A small network was shown many inputs. Here are its activations along a few directions, one row for each input.
Each table varies a few parts of the input and shows all the possible inputs, shuffled.
Descriptions start from the smaller parts, as in this example, which fits no table here: one of 8 places around a ring, together with either a single point or one of 11 places along a line or (one of 3 separate values, together with one of 4 places along a line).
Shared parts are said once, and a part with two or three values counts as separate values.
In the rows, 128 means zero.

Other details of the inputs vary at random and push rows far along two fixed directions, the same in every table; ignore that.

A family of inputs:
R1: [135 149 160 119 100 135 132 117 106  96  97]
R2: [ 87 150 201 109 111 125  89 105 115  65  94]
R3: [ 99  80  83 113 168 140 108 100 119 165 129]
R4: [ 86 134 168 114 132 128  95 105 118  87 116]
R5: [112 147 164 109  87 135 125 118 120  71  95]
R6: [ 93 144 185 117 108 126 102 118 120  79 109]
R7: [121  80  75  99 133 142 131 102 120 159 104]
R8: [104  88 108  94 130 134 110  82 102 150  95]
R9: [ 83 147 181 122 122 134  97 111 115  68 121]
R10: [160 155 152 139  96 132 150 152 120  99 120]
R11: [120 153 190 108  94 135 114  97  97  80  87]
R12: [ 75  84 102  95 138 137 101  96 130 143 110]
R13: [101 122 162 114 114 138 106 113 105 100 101]
R14: [183 188 183 190 136 112 145 188 134 101 178]
R15: [ 97  94 127 101 135 136 102  97 110 135  99]
R16: [118 119 142 119 139 130 108 115 116 128 111]
R17: [186 107  50 161 158 117 167 162 149 218 173]
R18: [121 160 162 154 132 126 123 151 136  92 158]
R19: [180 154 116 171 137 102 159 171 158 160 179]
R20: [201 172 131 181 112 115 174 193 135 137 162]
R21: [100 103 122  93 122 133 110  91 130 125 106]
R22: [153 179 154 176 135 117 150 194 154  97 191]
R23: [121  76  79  99 141 140 123  95 124 170 113]
R24: [ 90  98 106  92 125 130 111  85 120 139  97]
R25: [135 111  72 121 143 127 143 119 152 178 137]
R26: [147 184 192 142  99 117 135 138 132  83 131]
R27: [107  96 125 105 139 131 104 103 115 140 102]
R28: [147 170 198 154 107 122 129 158 117  84 132]
R29: [ 83  45  31  91 179 152 115  97 125 190 130]
R30: [ 85  65  45  81 137 138 120  82 127 178  94]
R31: [164 139 110 168 152 106 147 177 167 164 182]
R32: [ 91  67  63 108 170 149 110  99 120 174 130]
R33: [182 160  97 165 126 117 175 177 162 158 167]
R34: [184 109  51 160 154 117 169 166 145 207 168]
R35: [206 187 169 182 107 115 169 193 141 107 166]
R36: [106 139 171 130 128 138 107 120 104  87 122]
R37: [101 151 181 108  90 124 115 107 105  68  88]
R38: [ 77 128 161 111 133 133  93  99 116  88 116]
R39: [172 108  47 151 156 118 164 161 177 202 179]
R40: [108 160 182 108  90 131 121 105 112  66  88]
R41: [193 140  76 162 134 127 177 172 147 181 161]
R42: [100  99 105  92 121 136 120  96 128 125  99]
R43: [171 185 184 177 122 100 141 187 155 103 169]
R44: [148 104  72 123 142 135 145 119 133 184 128]
Each input here is: one of 2 separate values, together with either a single point or one of 9 places along a line or (one of 3 separate values, together with one of 4 places along a line).
Changing only the choice among 2 separate values turns R36 into R9. The same change can be made to R44. Which row results?
Answer: R25
Changing only the choice among 2 separate values turns R1 into R40. The same change can be made to R15. Which row results?
Answer: R31
Change only the place on the line of 4 in R19. List by row number the other rows that result.
Answer: R24, R30, R37
Change only the choice among 2 separate values in R30. List by row number the other rows that result.
Answer: R20
Change only the choice among 2 separate values in R29. List by row number the other rows that result.
Answer: R22
Change only the choice among 3 separate values in R10. List by row number the other rows that result.
Answer: R20, R41

A family of inputs:
R45: [171 170 100 152 114 129 177 148 133 137 146]
R46: [100  82 108 113 166 138  99 121 132 152 133]
R47: [138 159 138 162 117 114 149 188 158  98 171]
R48: [159 157 165 161 119  84 130 164 152 142 148]
R49: [162 168 166 162 122  92 131 161 148 140 144]
R50: [164 143 187 134 103 124 125 135 104 104 107]
R51: [ 89  65 101 107 153 151 101  95  78 145 105]
R52: [119 140 153 140 144 149 118 117  83 104 127]
R53: [ 93 145 165 105 122 109  94  76 124 121  96]
R54: [143 110  28 122 154 121 161 122 190 197 166]
R55: [158 155 131 140 101 106 157 161 171 115 152]
R56: [145 117 123 117 137 140 126  87 109 154 110]
R57: [150  92  89 159 180 116 129 163 164 188 194]
R58: [ 67  78  64  95 145 147 115 115 138 141 116]
R59: [115 138 191 136 119 151 107 134  67  70 101]
R60: [ 89 115 139 114 165 139  94  94 129 122 137]
R61: [135 167 174 118  69 138 143 132  98  65  83]
R62: [111 124 144  96  78 133 131 103  97  89  80]
R63: [201 137 141 158 126 130 151 160 120 154 136]
R64: [ 61 113  88  96 140 145 114  92 135 114 127]
R65: [118 112  94  99 115 131 137 120 159 136 111]
Changing only one part turns R45 into R62. The same change can be made to R64. Which row results?
Answer: R47
What do these inputs look like to the network?
Answer: one of 3 separate values, together with either a single point or one of 6 places around a ring
Change only the choice among 3 separate values in R56. List by row number the other rows that result.
Answer: R50, R63

A family of inputs:
R66: [106 102 124 109 143 144 107  95  99 135 106]
R67: [177 194 195 177 105 118 152 185 132  75 159]
R68: [107  88 103 115 149 142 111 111 112 148 120]
R69: [123 120 102 126 127 129 137 134 135 138 132]
R70: [170 196 181 173  99 116 157 186 139  79 157]
R71: [120 114 119 121 132 135 124 124 122 128 123]
R72: [120 178 197 115  78 127 126 114 120  56  96]
R73: [175 127  81 159 143 112 161 168 154 185 165]
R74: [126 117 113 118 124 127 129 120 127 141 113]
R75: [ 53 105 132 112 166 126  79 106 146 116 145]
R76: [117 169 248 127  89 131  97 119  77  40  86]
R77: [120 177 197 115  77 126 127 114 119  56  96]
R78: [ 91  92 106  77 110 132 114  80 125 137  81]
R79: [167 132  72 150 134 118 168 166 173 168 169]
R80: [176 128  84 160 157 123 158 159 147 182 173]
R81: [135 113 121 123 133 130 125 120 120 145 118]
R82: [176 200 179 174 104 114 158 175 135  90 155]
R83: [180 117  97 167 161 121 147 167 136 186 168]
R84: [110 107 114  93 110 129 123  97 132 133  94]
R85: [125 125 106 117 115 127 142 130 147 129 127]
R86: [176 123  89 169 165 124 150 162 136 184 175]
R87: [ 53 102 126 111 169 126  81 104 149 120 146]
R88: [110 107  93 108 131 133 126 100 124 148 112]
R89: [ 75  76 114  86 140 152  92  79  94 128  88]
R90: [136 113 121 125 133 126 126 125 122 146 121]
R91: [103 102 114 100 134 139 112  88 108 135 101]
Changing only one part turns R83 into R76. The same change can be made to R72. Which row results?
Answer: R77
What do these inputs look like to the network?
Answer: one of 2 separate values, together with either a single point or (one of 3 separate values, together with one of 4 places along a line)
Change only the choice among 3 separate values in R66. List by row number the other rows that result.
Answer: R83, R89
Change only the choice among 3 separate values in R67. List by row number the other rows that result.
Answer: R80, R81

A family of inputs:
R92: [107 100 106  97 123 136 123 109 129 132 108]
R93: [147 122  97 147 140 116 139 158 149 163 151]
R94: [104  99  86  98 128 141 128  90 118 143 111]
R95: [103 118 135 107 109 140 123 110 102  99 108]
R96: [160 115  98 159 151 124 141 159 129 167 157]
R97: [100  79 106  98 140 135 101  99 123 154  98]
R98: [159 120  97 155 150 127 140 155 134 171 152]
R99: [104  88 101 108 147 136 112 100 104 156 108]
R100: [ 63  86 108  94 149 132  89  87 133 145 124]
R101: [110  97  95 110 140 136 117  92 118 158 108]
R102: [ 85 122 160 118 140 136  93 101 112 110 125]
R103: [108 175 179 144 125 133 120 142 121  56 142]
R104: [140 162 189 139 105 134 131 144 103  78 117]
R105: [168 130 109 153 141 113 143 153 156 167 155]
R106: [108 103  95  99 128 131 127 106 138 146 108]
R107: [ 93  96 103  97 135 129 109 101 124 149 102]
R108: [ 99 121 134 107 115 140 121 112 104 107 103]
R109: [113 128 142 110 119 132 116  88 106 114 102]
R110: [115 122 155 117 120 134 113 108  94 101 108]
R111: [101  80 108  98 144 130 105 100 118 154 102]
R112: [145 112  94 149 141 115 139 160 144 162 154]
R113: [108 136 137 112 105 139 123 106 116 101 100]
R114: [110 116 152 110 118 128 105 105 118 114  98]
R115: [161 128 101 152 136 118 157 174 153 155 159]
R116: [ 77  96  96 102 154 140 107 106 141 123 127]
R117: [171 124 103 163 141 132 153 171 135 155 160]
R118: [119 183 219 149 101 122 118 154 139  53 147]
R119: [104 132 134 106 112 138 124 104 112 109 100]
R120: [148 201 197 149  88 121 145 148 121  67 124]
R121: [121 132 148 109 111 142 123 101 106  99 103]
R122: [157 189 222 149  93 112 129 145 121  61 128]
R123: [164 120 108 145 145 117 140 152 146 164 155]
R124: [112  89 101 104 134 145 123 102 107 139 111]
R125: [155 103 101 148 149 119 134 157 144 169 152]
R126: [160 133  94 159 135 130 156 169 143 156 158]
R127: [ 66  93  94 101 162 133  94  95 133 132 124]
R128: [109 121 152 104 122 125 107  99 118 121  97]
R129: [161 196 206 147  89 126 141 141 115  61 126]
R130: [170 128 100 158 142 134 151 165 140 160 154]
R131: [147 188 207 150  81 121 137 160 132  53 121]
R132: [105  87  94 107 142 138 112  91 111 158 104]
R133: [ 83 127 146 118 153 137  94 103 109  97 121]
R134: [108 103 113 104 133 136 114  83 106 138 104]
R135: [177 154 111 166 145 114 157 156 144 169 165]
R136: [163 132 104 154 131 122 153 176 157 151 155]
R137: [141 168 187 134 105 136 129 139 109  82 113]
R138: [130 173 181 135  99 131 133 143 111  77 116]
R139: [181 152 103 160 140 124 165 159 149 165 162]
R140: [109 116 129 102 117 146 116  94 113 117  93]
R141: [147 203 216 148  82 106 134 143 127  55 128]
R142: [143 165 183 140  99 135 131 136 112  78 114]
R143: [148 122  98 149 144 111 144 159 144 164 157]
R144: [ 76  78 117  98 157 134  86  89 132 152 123]
R145: [155 138 119 167 158 128 141 167 153 154 188]
R146: [ 98  86 103 102 124 137 118 117 126 132 105]
R147: [103 122 141  99 112 135 116 114 123 108  94]
R148: [111 132 141  99 103 131 124  99 130 100 101]
R149: [147 180 220 143 100 117 120 151 117  71 117]
R150: [102 121 132 100 107 134 118 103 132 109  93]
R151: [158 134  99 147 136 109 150 147 152 159 163]
R152: [175 155 106 156 129 112 166 168 169 155 162]
R153: [100 107  97  99 132 123 118  93 135 154 107]
R154: [145 179 209 146 100 124 124 140 101  67 121]
R155: [112 101  98 109 146 133 119  94 114 162 111]
R156: [ 93 101  99 114 165 147 109 106 125 130 131]
R157: [167 143  96 163 132 124 162 167 146 154 163]
R158: [165 140  98 155 133 126 160 163 140 151 164]
R159: [ 92  91 101  92 131 131 108  92 121 143 104]
R160: [161 110 105 146 147 116 140 152 142 163 158]
R161: [157 139 100 153 140 107 151 156 155 166 160]
R162: [176 157 103 160 128 119 169 158 149 148 168]
R163: [165 133 106 157 152 121 146 158 134 171 157]
R164: [143 128 109 162 174 116 129 160 160 153 179]
R165: [103 123 151 110 111 123 112 111 111  97 109]
R166: [118 133 146 109 116 141 122 104 109 111 100]
R167: [173 134 104 154 140 131 156 159 137 156 159]
R168: [136 185 208 148  87 112 126 148 124  62 121]
R169: [113  98 107  98 133 127 115  86 130 150 108]
R170: [ 94  87  91 105 128 146 120 108 110 137 106]
R171: [110 103 100  97 122 132 127 100 134 134 112]
R172: [157 141 102 154 133 109 148 155 159 161 158]
R173: [106 120 145  98 122 125 108  90 123 126  95]
R174: [145 145 112 166 151 124 145 167 157 149 191]
R175: [109 121 149 108 104 132 122 120 117  91 107]
What do these inputs look like to the network?
Answer: one of 6 places around a ring, together with either one of 2 separate values or (one of 3 separate values, together with one of 4 places along a line)
Changing only the place on the ring of 6 turns R101 into R113. The same change can be made to R102. Which row results?
Answer: R174
Changing only the place on the ring of 6 turns R134 into R171. The same change can be made to R135. Which row results?
Answer: R152
Changing only the place on the ring of 6 turns R158 into R123. The same change can be made to R138. Which row results?
Answer: R149
A walk changes only the place on the ring of 6. It starts at R116 and steps to R103. List the rest of the walk in order.
Answer: R156, R133, R164, R127
Change only the choice among 2 separate values in R100. List by row number the other rows that result.
Answer: R127
Change only the choice among 2 separate values in R156. List by row number the other rows that result.
Answer: R145
Change only the choice among 3 separate values in R152. List by row number the other rows that result.
Answer: R148, R150
Change only the place on the ring of 6 in R129. List by row number the other rows that result.
Answer: R109, R141, R148, R162, R169
Change only the place on the line of 4 in R167. List by row number the other rows that result.
Answer: R121, R124, R129
